These are the activations of a small neural network, seen along a few directions. Each row is one input.
Each table varies a few parts of the input and shows all the possible inputs, shuffled.
Descriptions start from the smaller parts, as in this example, which fits no table here: one of 4 places along a line, together with either a single point or one of 11 places around a ring or (one of 2 separate values, together with one of 8 places around a ring).
Shared parts are said once, and a part with two or three values counts as separate values.
In the rows, 128 means zero.

Other details of the inputs shift rows strongly along two fixed directions, in all tables alike. That doesn't count.

Table:
R1: [126 130 113 113 116 133 143 142 126 127 133 145 116 120]
R2: [127 121 121 118 137 124 126 150 131 131 132 140 122 108]
R3: [158 134 134 160 136 125 161  99 122 107 105  25 153 138]
R4: [126 118 126 119 130 117 112 148 140 145 127 136 131 113]
R5: [129 124 120 112 132 126 129 145 123 135 128 142 121 108]
R6: [103 142 122 142 133 138  98  77 109 119 125 105 111 140]
R7: [177 102 133 133 103 100 186 138 120 145 105  48 154 115]
R8: [102 143 124 125 137 136  71 103 112 114 122 102 126 133]
R9: [136 129 139 131 127 119 133 128 144 136 130 147 136 127]
R10: [109 152 119 132 133 145  93 103 113  90 128 118 115 149]
R11: [126 119 125 136 126 121 136 121 137 151 133 143 115 122]
R12: [ 92 142 136 130 143 160  95 106  99  93 145 125 133 166]
R13: [133 128 122 128 124 128 134 149 139 120 133 150 120 131]
R14: [136 125 131 130 134 120 129 141 141 124 125 151 134 129]
R15: [138 129 129 122 129 122 131 137 134 128 120 153 131 129]
R16: [119 116 141 128 131 141 143 155 125 127 149 151 141 147]
R17: [134 132 137 131 129 133 139 118 141 153 124 148 123 121]
R18: [136 133 138 124 123 121 134 124 138 140 125 150 132 127]
R19: [130 112 135 127 117 118 124 129 133 153 133 136 129 115]
R20: [124 126 115 119 119 132 142 146 133 124 137 144 117 120]
Each input here is: one of 2 separate values, together with either a single point or one of 9 places around a ring.
Question: Changing only the choice among 2 separate values turns R7 into R19. The same change can be made to R1. Which row results?
Answer: R20
Question: Which other rows does R9 become when the choice among 2 separate values takes its other values? List them by row number.
Answer: R18

Table:
R21: [129 114 138 124 132 126 135 152 138 146 138 170 134 128]
R22: [138 129 122 126 122 121 139 134 135 132 124 149 118 125]
R23: [130 128 116 115 128 130 128 148 123 121 126 124 124 122]
R24: [126 114 136 119 116 118 122 125 131 169 128 148 124 112]
R25: [ 89 141 124 135 141 139  62  82 130 138 133 141 101 113]
R26: [ 87 134 135 131 144 150  83 110 120 124 150 169 117 143]
R27: [162 100 122 111 109 107 188 191 141 147 127 133 142 110]
R28: [129 126 137 129 121 136 146 131 140 150 139 164 123 130]
R29: [142 128 119 130 125 123 142 142 114  94 118  65 146 135]
R30: [167 107 128 127 109 107 200 160 151 164 125 144 133 115]
R31: [132 129 140 128 122 133 141 134 143 144 135 168 128 132]
R32: [134 128 130 131 121 126 145 125 139 138 131 150 122 131]
R33: [133 129 124 123 122 121 134 138 141 137 125 172 115 124]
R34: [131 124 118 108 126 126 130 161 135 135 130 161 121 114]
R35: [129 124 139 130 133 133 145 134 134 142 134 147 133 132]
R36: [168 110 122 123 110 104 190 166 146 155 117 142 128 111]
R37: [138 129 120 117 126 123 138 143 132 127 124 145 123 116]
R38: [167 100 137 117 106  97 172 154 141 179 114 126 143 104]
R39: [146 132 117 132 128 124 153 123 111 102 113  63 136 127]
R40: [124 121 137 132 136 131 129 136 126 129 135 137 137 137]
R41: [140 119 138 120 117 110 124 129 133 158 119 135 136 115]
R42: [131 120 131 122 129 124 126 154 134 125 135 146 135 130]
R43: [108 145 135 137 133 133  71  71 104 109 115  77 133 141]
R44: [148 131 115 126 129 123 144 140 113  97 109  59 143 131]
R45: [ 91 145 118 119 136 150  85 107 117 118 143 167  99 126]
R46: [132 117 139 122 134 124 132 152 140 142 136 171 138 129]
R47: [124 128 140 129 135 135 136 132 135 140 136 156 132 133]
R48: [148 129 118 142 122 121 159 114 115 109 111  65 132 134]
R49: [141 127 133 140 123 118 128  93 105 121 107  34 148 132]
R50: [ 92 145 126 133 132 148  91  92 127 127 145 171 103 140]
R51: [ 85 145 115 116 140 153  71 111 113 108 140 150 105 131]
R52: [132 118 137 118 117 115 118 126 134 164 124 150 128 113]
R53: [128 123 121 116 122 126 131 158 129 125 134 139 130 123]
R54: [109 141 129 139 140 140  92 108 106  83 129  84 137 154]
R55: [ 92 153 129 135 137 147  78  85 127 110 138 162 109 147]
R56: [ 92 146 117 118 137 149  84 107 118 118 142 168 101 125]
R57: [161 101 131 121 116 108 177 181 140 143 131 128 145 120]
R58: [152 129 124 148 132 109 132 103 126 118 100  35 140 117]
R59: [144 133 136 148 125 133 157 110 121 111 119  71 144 145]
R60: [ 94 146 141 130 147 150  84 105 128 121 143 174 121 145]
R61: [146 141 137 149 128 130 146 106 118  97 113  60 150 152]
R62: [130 127 130 127 121 126 140 130 144 144 134 172 119 129]
R63: [109 149 121 151 145 132  75  69 115 105 114  56 123 126]
R64: [135 128 141 128 135 128 141 137 138 135 129 150 140 133]
R65: [126 127 122 112 124 126 122 158 134 122 132 154 129 123]
R66: [139 130 131 130 122 122 143 128 144 133 126 153 127 132]
R67: [146 130 117 142 121 123 158 113 113 111 113  65 130 134]
R68: [131 119 137 128 135 126 133 144 134 134 132 149 140 132]
R69: [ 98 143 126 130 142 131  61  95 140 139 130 159 105 111]
R70: [149 132 118 141 122 120 156 116 116 108 111  67 133 135]
R71: [142 135 137 147 138 131 148 111 113 100 116  57 152 149]
R72: [106 148 113 130 141 146  90 104  98  82 124  73 124 141]
R73: [162 103 116 107 112 110 190 185 137 153 123 127 133 105]
R74: [132 131 141 127 123 132 138 134 145 142 134 171 129 132]
R75: [ 92 139 124 131 139 136  66  91 135 146 135 155 101 110]
R76: [120 121 120 115 122 130 130 155 129 130 139 148 125 120]
R77: [123 114 120 113 118 128 138 162 132 140 141 159 121 116]
R78: [133 129 139 131 123 134 144 129 138 139 134 150 130 133]
R79: [141 128 137 145 135 132 157 116 117 113 120  68 148 144]
R80: [ 85 134 129 125 138 149  78 119 119 118 153 165 112 139]
R81: [137 128 119 117 125 124 140 143 130 128 126 144 121 116]
R82: [123 126 126 130 131 119 108 115 142 154 123 132 117 103]
R83: [120 115 130 123 126 130 128 151 131 134 142 154 126 129]
R84: [146 132 118 131 128 124 150 124 113 100 112  67 136 128]
R85: [127 116 130 123 127 127 132 152 131 131 138 144 132 129]
R86: [105 139 133 146 146 145  98  95 104  93 131  85 137 154]
Question: Changing only one part turns R35 into R64. The same change can be made to R86. Which row results?
Answer: R46
Question: Changing only one part turns R57 into R83. The same change can be made to R84. Which row results?
Answer: R56
Question: Describe the family of inputs behind these rows.
Answer: one of 6 places along a line, together with either one of 2 separate values or one of 9 places around a ring
Question: Which other rows does R52 become when the choice among 2 separate values takes its other values? List them by row number.
Answer: R63
Question: Start at R73 and move only the place on the line of 6, one step at a time. The first step leads to R51. Which rows follow, in order?
Answer: R72, R23, R34, R44
Question: List by row number the other rows that have the place on the line of 6 in common with R74.
Answer: R22, R29, R34, R43, R54, R55, R58, R60, R68, R81
